[  1.1 -70.1  -9.5  40.3  58.6 -45.0] yields 1.1, -45.0

[-27.1 -20.1 -10.8  60.3] yields -27.1, 60.3

[[ 66.9  66.0  69.1 -76.5]
 [ 14.5  14.7  -8.2 -33.5]
 [-38.6 -37.9 -17.1  38.8]] yields 66.9, 38.8

[[ -0.4 -62.0   8.2 -23.1 -10.4  -2.9]
 [ 22.1 -40.1 -15.3  46.2   5.6  -8.8]] yields -0.4, -8.8

[ -9.4  66.0  57.7  28.9 -16.7  71.0] yields -9.4, 71.0

[-66.7  10.9 -16.9  12.8 -74.3 -42.5  79.1] yields -66.7, 79.1

[ 40.6  53.7  33.6 -47.2  66.2] yields 40.6, 66.2
---
[-36.9 -33.2  12.9  71.5 -28.8 -22.0  47.3] ==> -36.9, 47.3

[[-49.4  22.7  26.2  28.4  22.9]
 [-36.8  25.8   1.6 -12.6 -14.6]
 [-13.3  -7.6  33.5  63.1  56.3]] ==> -49.4, 56.3

[[  3.2  70.1 -27.5  -1.7 -11.5  37.6]
 [ 60.8 -27.6  -0.8   3.9  71.5 -10.7]
 [ 41.2 -18.5   5.2   4.2  -1.0  -6.1]] ==> 3.2, -6.1

[-38.9 -56.3   9.8 -75.7] ==> -38.9, -75.7

[-43.1  29.0   4.6  19.4 -76.1] ==> -43.1, -76.1

[[-24.2   6.2  24.7 -13.8   7.6]
 [-50.4  -0.2  -1.6 -74.2 -19.8]
 [  8.0   2.4  -6.2   3.3   3.2]] ==> -24.2, 3.2
---
7934  8706  9887  3001  7865: 7865

 -57   391   445  -395  -348   451  -111
 356   390   615  -233   -25  -112   518
 353    92  -226   347  -586    99    79
: -395

-554   434   427    46  -615   410  -914
-867   333   246    10  -704   537  -623
: -867

5  2  7  1: 2

64  93  77  74  10  78: 64

172  304  466  699  200  529  840: 200
---
[[58 63 47 81 20 46 45]
 [50 31 42 57 32 45 64]
 [74 34 46 52 71 52 79]] Out: 31

[[5 3 2 4]
 [5 8 7 7]] Out: 8

[[-35 -28 -23  18  29 -28 -34]
 [-32  11  26   2 -19  19 -15]
 [ 28  -7 -24 -31 -26 -15  27]] Out: 11

[[9373 8369 6557 1944 9046]
 [9311 8488 6519 2517 8575]] Out: 8488

[[436 141 327 452 287]
 [418 575 878 389 436]] Out: 575

[[412 771 688 352 195 727 327]
 [445 664 606 300 241 666  89]
 [559 286 159  13  13 332 401]] Out: 664

[[-538  493  382 -502 -693  437]
 [-480  494  427 -588 -732  537]
 [ 419   90   40  472 -704 -621]] Out: 494

[[ 16 200 236  58 187]
 [143 109 126  83 151]
 [ 23 196 200  59 162]] Out: 109
---
[[  21.16   -9.83 -170.58  -21.54   83.55  178.95]
 [ -35.22  -11.48  -66.92 -154.01  -18.94  -20.59]
 [ -56.75   22.04  -17.00 -130.45  -54.32  -59.42]] → -154.01

[ 17.430 -15.806 -13.970  -0.578] → -13.970

[ 140.87  129.70  184.40 -149.77  -94.30 -141.88] → -141.88

[ 1.2 -0.2 -0.7  0.3  1.6 -2.0] → -0.7

[-1.7 -0.9  0.6  1.4] → -0.9

[ 0.10 -0.08  0.14  0.09 -0.16 -0.11] → -0.11
---
Q:
5179  2721  8950  8912  5834  5400  5763
4472  5277  9287  9501  4433  7214  5243
A: 5179

Q:
 75  111  200   67  140  113   46
201  107   30  176   56   84   72
A: 75

Q:
570  898  768  193
568  668  690  195
A: 570

Q:
5  5  7  2  6  4  5
6  4  5  2  7  3  7
A: 5

Q:
52  61  18  83  43  36
62  90  35  47  36  48
A: 52

Q:
475  660   53  472  653   54  552
553  884  491  221  655  486  853
A: 475
---
[[-35.5  -8.8  72.7  42.5 -33.8   3.0]
 [-30.2  20.6  23.1  -3.2  -2.5 -11.6]
 [-12.0  -4.3  34.4  12.9   4.8   0.1]] Out: -12.0

[[-16.5 -25.9  11.6 -68.1]
 [ 52.0 -10.1  42.5 -40.2]
 [ 14.4 -13.6 -54.0  71.4]] Out: 14.4

[[-18.4 -49.0  -2.4 -63.8 -46.0  21.8  16.9]
 [-13.4 -45.6  35.2 -54.5   1.7  35.2  28.2]
 [ -2.3  41.0 -15.0  59.6 -16.9 -25.1 -15.2]] Out: -2.3

[[-22.9 -31.5  38.4 -14.5 -39.8  -1.5 -41.7]
 [-19.1  60.9  51.1 -29.8  36.2 -59.2  23.9]
 [  5.9  31.9 -50.9  24.0   1.9  22.5 -35.2]] Out: 5.9

[[ -6.0 -34.1  23.9  18.6  -1.4 -43.6 -42.3]
 [ -3.5  11.7 -10.3  39.6 -28.4 -14.5 -68.4]
 [-14.0 -25.5  15.7  21.4  -6.4 -41.8 -40.2]] Out: -14.0

[[  2.4   9.4  11.0  23.9  10.6  11.3 -24.9]
 [ 30.5 -22.4  57.5  10.5   0.5 -26.5  15.9]
 [-17.2 -13.5 -60.5  -8.3 -39.3 -30.7 -27.2]] Out: -17.2
